Each row has a name. After each piece below comes the name of the row it's from, unless a question asks for something else. Each question is about the rows just above it. Places in a row count from 1.

[ 12  -4 -16   1 -13  12 -18 -18  21  14  19  31 -28  17  -3  14 -28  14
  -1  -2  14  21  19 -23] = (122)
[ 20   8 -63  32 -47  17 -62 -66  22  23  13  79 -81  26  -1   7 -88  26
  19  21  11  42  46 -79] = (51)
[ 35 -37 -11 -40 -21  34 -27  -6  29  40  32  17 -36  45 -27  21 -16  39
 -38 -39  37  34  32 -17] = (165)
[ 14 -26  -1 -31  -5  15 -11  -2  41  17  39  26 -27  21 -17  26  14 -42
  55  53 -41 -11  -8  25] = (45)
[ 15  23  -2  34  -5  14  10   6 -50  17 -34 -39  40  18  20 -16  57  16
  26  32  15 -42 -35  51] = (90)
[ -8  45 -12  61   0  -8   7 -14 -31  -9 -26   0  23 -10  34 -11  14  -8
  51  55  -8 -32 -27  18] = (114)
[  9 -22  -3 -27  -4  11 -13  -7  49  12  43  38 -34  15 -15  28 -35  12
 -22 -26  11  46  42 -29] = (12)
[ 14 -26  -1 -31  -5  15 -11  -2  41  17  39  26 -27  21 -17  26 -23  17
 -26 -30  16  42  38 -18] = (135)
[ -5  49 -37  74 -17  -6 -18 -42 -22  -6 -23  33 -12  -7  33 -11 -27  -3
  59  64  -4 -26 -23 -20] = (155)
Where do [ 49  12  43  38 -34  15 -15  28 -35] appear? : (12)
key -> tag
[-20] -> K_542
[-18] -> K_743
Join (135) by its entry at place 24: : K_743
which: [ 40  18  20 -16  57  16  26  32  15] : (90)
The row with [ 35 -37 -11 -40 -21  34 -27  -6  29  40  32  17 -36  45 -27  21 -16  39
 -38 -39  37  34  32 -17] is : (165)
[11 46 42] is in which row? : (12)
which: [ 14 -26  -1 -31  -5  15 -11  -2  41  17  39  26 -27  21 -17  26 -23  17
 -26 -30  16  42  38 -18] : (135)

[  2   4  31 -14   9  15   4 -10  -2  14  -5   3 -12  11 -11   1  15   4
  14   5 -28 -11  32  21 -53  -6  13 -45 -22  46 -12  37 -14  31  11  -5
  -2  -3   6  37 -38  14] : (29)
[-24  53  35 -23  10  -1 -26 -43  60  29  12  17 -16  18  11  73  11   7
   3  40  -2  15 -14 -40  10  45 -36 -30  64  17  15 -25 -19  12  -1  57
 -38 -40 -38  -5   9  29] : (28)
[  1   2 -26 -18  19 -40 -14   5 -21   3 -15  17  -7  -7  20  -4  -9  -1
   5  -6  11  29  -2  18 -21  28   0  -3  -5  -2  16   9 -15  11  -4 -12
  16 -18  36  -1  15  17] : (55)
[  -6  -27   35    6   45  -24  -24   49  -20  -38   49  -16   12  -20
   -4  -27  -40 -100   -4   10  -10   34    3   32  -60   -8  -26  -36
   28  -12  -20    5    4   32  -36   25   21   32  -15   18  -46   31] : (68)
[-14  21  -2 -11   6  -2  12   5   7  -1  -8  -2  -2   5   2  -3   4   2
   2  -2   5   1   7  11   0   3   7   1   5 -22 -16  -4  -4   9  -4  -6
   7 -13  13   3  -7   6] : (154)
[-17  26   4 -20  -6   9  -6  19  27   4  -1   0 -19 -34  -7   2  -6  19
  -1   7  18  16 -11 -19  -3   2  47   4   5   7  14   7 -21  14   5  42
 -22 -19 -27 -14  -6  40] : (101)
[ -9 -17 -20  -3  26  -3  22 -22 -14 -16  15 -10  -2   8  17 -37   4  -6
  18  -8  17   7 -11  -5 -17   2   3 -16  -2  -6 -16  10  18 -28 -26 -14
  10 -13   4   1 -24 -16] : (189)
[ -9 -12  17  20 -19 -17 -12 -41   3  -3  53 -26  39 -23  15 -10 -63  21
 -15  22 -30  -5 -57  -3 -16  25 -36 -37  -9 -24 -16  14   9  15  -1  10
 -16 -38 -10  29  40 -30] : (167)
[-26  -5 -12  14  20  22  -3  -4   2   2   2   6   9  10  -3 -19   6  -7
  11  17   9  -1  26  10 -23  -9 -11  -2  11   1 -25  31 -14  12  18  15
  -8   3 -32 -27 -14   3] : (36)
Among the named rows, does one hold [  7   1   5 -22] next to each other, in this order? : yes
Is [ 29  -2  18 -21  28] printed in one of the named rows, side by side and in this order? : yes
Is [  3 -16] printed in one of the named rows, side by side and in this order? : yes
Table of tags by key:
[4] -> K_920
[3] -> K_109
[-8] -> K_301
[2] -> K_196
[-9] -> K_215
[45] -> K_410
Look up the entry of (154) at place 26 in the table: : K_109
Among the named rows, does one hold [ 46 -36] next to each other, in this order? : no

[ 27 -60  49  54 -29 -45 -55  13 -19 -56 -36  -9] -> (44)
[ 11  41 -13 -56  73  90   0 -18 -19  39  37 -28] -> (133)
[-45  51 -63 -45 -11  -6  67   1 -19  39  18  14] -> (39)
[-45  51 -63  42 -11  -6  67   1 -19  39  18  14] -> (80)
Does one of the named rows hold [-19  13 -55 -45] side by side, in this order? : no
Among the named rows, does one hold [-63  51] next to each other, in this order? : no
Is [ -6 -11 -45 -63] printed in one of the named rows, side by side and in this order? : no
tags:
[68] -> K_338
[67] -> K_404
[-54] -> K_73
[14] -> K_284
[-55] -> K_966
Look up the entry of (39) at place 7 in the table: : K_404
The row with [ 27 -60  49  54 -29 -45 -55  13 -19 -56 -36  -9] is : (44)

[-11   5 -25 -29  -9  74   2  24 -32   7] : (146)
[-11   5 -25 -29  -9  43   5  29  -8   7] : (107)
[ 26  -4  29  29  18 -58  -5 -31  20   7] : (118)
[-69  -6  22 -15 -33  74   2 -30 -32   7] : (99)
[ -2  -4  29  14 -27 -24  28  10 -16   7] : (151)
[ 20 -41  33   7   4 -28  -4 -30  52   7] : (112)
Which row holds [  5 -25 -29  -9  43   5  29  -8   7]? : (107)
Is [26 -4 29 29] printed in one of the named rows, side by side and in this order? : yes
Table of tags by key:
[-25] -> K_476
[74] -> K_918
[43] -> K_745
The tag of (146), keyed by place 6: : K_918
Which row holds [ 22 -15 -33  74   2 -30 -32   7]? : (99)
which: [ -2  -4  29  14 -27 -24  28  10 -16   7] : (151)
which: [-2 -4] : (151)

[ 60 -13 -27  -8  -2 -31 -14   9 -22  -8  -8 -47  27  -7 -17 -78   9  -8
 -40   0  13  27   2 -18  -5  33] -> (84)
[-17 -29 -34 -13 -55  17  25   5  22 -28 -31 -30   1 -26 -13 -78 -11 -28
  -7  10  24 -27   4  47  38  24] -> (73)
[ 60 -13 -27  -8  -2 -31 -14   9 -22  -8  -8 -30  23 -14 -18 -78   7 -14
 -51   3  16  15   2  -5   2  36] -> (46)
[ 60 -18 -36 -11 -13 -22  -6   7 -12 -14 -25 -47  27 -14 -18 -78   7 -14
 -51   3 -23  -8   1  -6 -11 -42] -> (72)
[-92  -4  -1  -8 -22  -8  -8  -2 -47 -31   9 -14 -22  -9   9 -78  11 -11
  34   8   3 -33   6  42  23 -14] -> (132)
Table of tags by key:
[27] -> K_632
[13] -> K_771
[3] -> K_427
[14] -> K_63
[-3] -> K_830
[-2] -> K_57
[16] -> K_866
Join (84) by its entry at place 21: : K_771
which: [-22  -6   7 -12 -14] : (72)
[ 60 -18 -36 -11 -13 -22  -6   7 -12 -14 -25 -47  27 -14 -18 -78   7 -14
 -51   3 -23  -8   1  -6 -11 -42] is in which row? : (72)
which: [ 60 -13 -27  -8  -2 -31 -14   9 -22  -8  -8 -30  23 -14 -18 -78   7 -14
 -51   3  16  15   2  -5   2  36] : (46)
which: [ -8  -2 -31 -14   9 -22  -8  -8 -47] : (84)
which: [ -8  -2 -47 -31   9] : (132)
which: [-28  -7  10] : (73)

[-48   9  57  34 -30]  (141)
[-82  76  -6  35 -48]  (138)
[ -1 -12  25 -35  44]  (67)
[  4  46  50  16 -31]  (2)
[ 89   8 -86 -31  79]  (18)
[-81  85 -82  74 -58]  (65)
[-89 -60  31  89  56]  (143)
[ 76 -58  33  -2 -27]  (64)
[-55 -29  37  53   0]  (208)
[-36  -8  44 -34 -13]  (10)
[ 61  14 -42 -67 -41]  (25)
[-46 -21  58 -12 -52]  (22)
Does one of the named rows hold [ 89   8 -85] side by side, in this order? : no
Among the named rows, does one hold [-36  -8  44 -34] next to each other, in this order? : yes
The row with [-82  74] is : (65)
tags:
[89] -> K_568
[-12] -> K_940
[-89] -> K_598
[56] -> K_415
[16] -> K_70
Join (143) by its entry at place 4: : K_568
which: [-48   9  57  34 -30] : (141)
Does one of the named rows hold [  0  53  37 -29] side by side, in this order? : no

[ 32 -72  19  39  38 -76  54  20 -17 -69  71  64 -67  15  16   5  70  24
  15  69 -73]  (134)
[-11  80   2   6 -49  88 -28   3  -4  78 -32 -25  75   2   3 -14 -31 -32
 -23 -21  82]  (96)
[ 39  37  21  -8  22 -23  27  14   7 -22  32  30 -22   8  10  17  32  22
  19  26 -23]  (24)
[ 42  19  38 -72  39 -17   7  32  14 -19  -4 -11 -18  39  37  23  -8  22
  28  28 -19]  (32)
[-59  49 -38 -34  16  52  11 -18  50  47  18  28  46 -46 -39  40  24  32
  23 -56  50]  (52)
[ 36  52  47 -27   1  59 -41  34  40  47 -75 -78  46  49  46  33 -81  10
  30 -22  52]  (23)
which: [-72  19  39  38] : (134)
Is [-18  50  47  18] printed in one of the named rows, side by side and in this order? : yes
which: [39 37 23 -8 22] : (32)
which: [ 71  64 -67  15  16] : (134)
Where do [ 39 -17   7  32  14 -19  -4 -11 -18  39] appear? : (32)
Among the named rows, does one hold [ 19  38 -72] next to each other, in this order? : yes

[ 50  70  63 -66 -59 -81 -57  58  55  50 -47  48] -> (58)
[ 69   6   6 -41 -67  69 -56  55  60 -72 -95  67] -> (9)
[-69  -9  -6  22  92  43  27  51 -75 -69  76 -68] -> (124)
[-75  18  20  77  40  90  82  22 -81 -76  54 -75] -> (11)
[ 54  85  76 -79 -72 -95 -67  69  60  55 -56  52] -> (71)
[-43  25  26  58  13  63  61  16 -46 -44  27 -44] -> (59)
tags:
[-47] -> K_624
[54] -> K_97
[-76] -> K_585
[90] -> K_910
[55] -> K_276
[89] -> K_150
Look up the entry of (11) at place 11 in the table: : K_97
which: [ 92  43  27  51 -75 -69] : (124)
which: [20 77 40] : (11)
Which row holds [-72 -95 -67  69  60  55 -56]? : (71)
Is [  6   6 -41 -67  69] printed in one of the named rows, side by side and in this order? : yes
Which row holds [-75  18  20  77  40  90  82  22 -81 -76  54 -75]? : (11)

